Look-ups in named tables: a row name and a column name give one cell, copied from the table.

putus =
columns: fedizo, tusobe
nedanin: [-18.564, -13.171]
daber: [-73.210, -48.183]
zibolo: [26.847, 14.096]
misun: [-33.829, -10.118]
nupi: [-45.777, -14.572]
vibel: [98.893, -0.938]
goreli: [-10.206, -36.770]

What is the tusobe of vibel in putus?
-0.938
What is the fedizo of nedanin in putus?
-18.564
What is the tusobe of goreli in putus?
-36.770
What is the tusobe of daber in putus?
-48.183
What is the fedizo of misun in putus?
-33.829
What is the tusobe of misun in putus?
-10.118
What is the fedizo of vibel in putus?
98.893
What is the fedizo of daber in putus?
-73.210
What is the tusobe of zibolo in putus?
14.096
What is the fedizo of goreli in putus?
-10.206
What is the tusobe of nupi in putus?
-14.572
What is the fedizo of nupi in putus?
-45.777
What is the tusobe of nedanin in putus?
-13.171
What is the fedizo of zibolo in putus?
26.847
Row with the largest tusobe: zibolo

laz:
           pep  pufubaf    bif   mame
kabidan  0.218    0.504  0.493  0.550
nam      0.129    0.451  0.507  0.544
luvev    0.235    0.480  0.583  0.533
lorut    0.306    0.369  0.535  0.704
noze     0.134    0.585  0.565  0.337
gez      0.394    0.437  0.625  0.647
feg      0.327    0.373  0.467  0.575
mov      0.457    0.176  0.711  0.804
dusis    0.354    0.658  0.338  0.506
zon      0.372    0.607  0.486  0.451
dofa     0.081    0.484  0.535  0.350
vut      0.245    0.476  0.401  0.560

lorut, pep -> 0.306
dusis, mame -> 0.506
kabidan, pep -> 0.218
nam, bif -> 0.507
mov, pep -> 0.457
vut, pufubaf -> 0.476
dofa, bif -> 0.535
vut, bif -> 0.401

Table kope
	bot	supeva	zararat	mel	beva	fimeni	povo	nifiga
fodute	6755	3225	7985	5325	3659	8828	2107	7145
livu	3544	6370	4532	4471	6773	6480	2993	4290
vaz	3335	4848	5800	4137	4772	7831	2249	3558
razilo	4793	6700	4783	9376	8509	5227	5320	5630
pobegif	7027	5112	6638	5086	2452	4153	5385	5083
simezi	6547	3264	8307	2677	2409	8550	2546	6441
mitosun	8748	5387	8269	5643	8245	4396	4932	9447
gubeme	4527	2787	6254	6300	7024	7068	2291	5961
numuno	4113	7547	3152	3390	6061	6769	8752	6133

What is the povo of livu in kope?
2993
What is the mel of fodute in kope?
5325
What is the zararat of mitosun in kope?
8269
What is the bot of numuno in kope?
4113
What is the beva of vaz in kope?
4772
What is the povo of simezi in kope?
2546
What is the fimeni of gubeme in kope?
7068
What is the fimeni of fodute in kope?
8828
What is the mel of gubeme in kope?
6300
What is the mel of numuno in kope?
3390
Row with the largest mel: razilo

pokar =
columns: vobap, ziruta, ligo, palok, fir, did, mez
kuro: [86, 100, 95, 14, 106, 104, 104]
ridule: [38, 95, 33, 96, 95, 130, 99]
vapa: [105, 34, 87, 109, 117, 104, 199]

What is the palok of kuro in pokar? 14
What is the fir of vapa in pokar? 117
What is the palok of vapa in pokar? 109
What is the vobap of ridule in pokar? 38
What is the ziruta of vapa in pokar? 34
What is the vobap of vapa in pokar? 105
What is the did of kuro in pokar? 104
What is the palok of ridule in pokar? 96
What is the ziruta of ridule in pokar? 95
What is the ziruta of kuro in pokar? 100
What is the fir of ridule in pokar? 95
What is the did of ridule in pokar? 130
What is the ligo of ridule in pokar? 33
What is the fir of kuro in pokar? 106
What is the vobap of kuro in pokar? 86
What is the mez of kuro in pokar? 104
What is the mez of ridule in pokar? 99
What is the did of vapa in pokar? 104
What is the mez of vapa in pokar? 199
What is the ligo of kuro in pokar? 95

zit:
|  | pid | dizu | suse | teb | fipon | vetad | nop | limuniv | tiso | pudame |
|---|---|---|---|---|---|---|---|---|---|---|
| lun | 89 | 98 | 97 | 130 | 150 | 132 | 131 | 114 | 110 | 94 |
| pevo | 88 | 125 | 88 | 154 | 135 | 81 | 134 | 122 | 111 | 96 |
| zopu | 116 | 121 | 155 | 63 | 132 | 203 | 138 | 101 | 150 | 160 |
| rolasiv | 148 | 171 | 141 | 157 | 90 | 92 | 108 | 161 | 153 | 135 |
| salimu | 114 | 162 | 82 | 178 | 112 | 39 | 135 | 147 | 124 | 105 |
| lig | 156 | 142 | 132 | 85 | 113 | 180 | 107 | 156 | 171 | 146 |
| pofo | 109 | 126 | 120 | 128 | 127 | 128 | 148 | 110 | 125 | 133 |
| git | 140 | 92 | 129 | 152 | 214 | 162 | 177 | 118 | 92 | 121 |

vetad of git = 162
limuniv of pofo = 110
nop of salimu = 135
vetad of lig = 180
fipon of git = 214
tiso of zopu = 150
nop of git = 177
pid of lig = 156

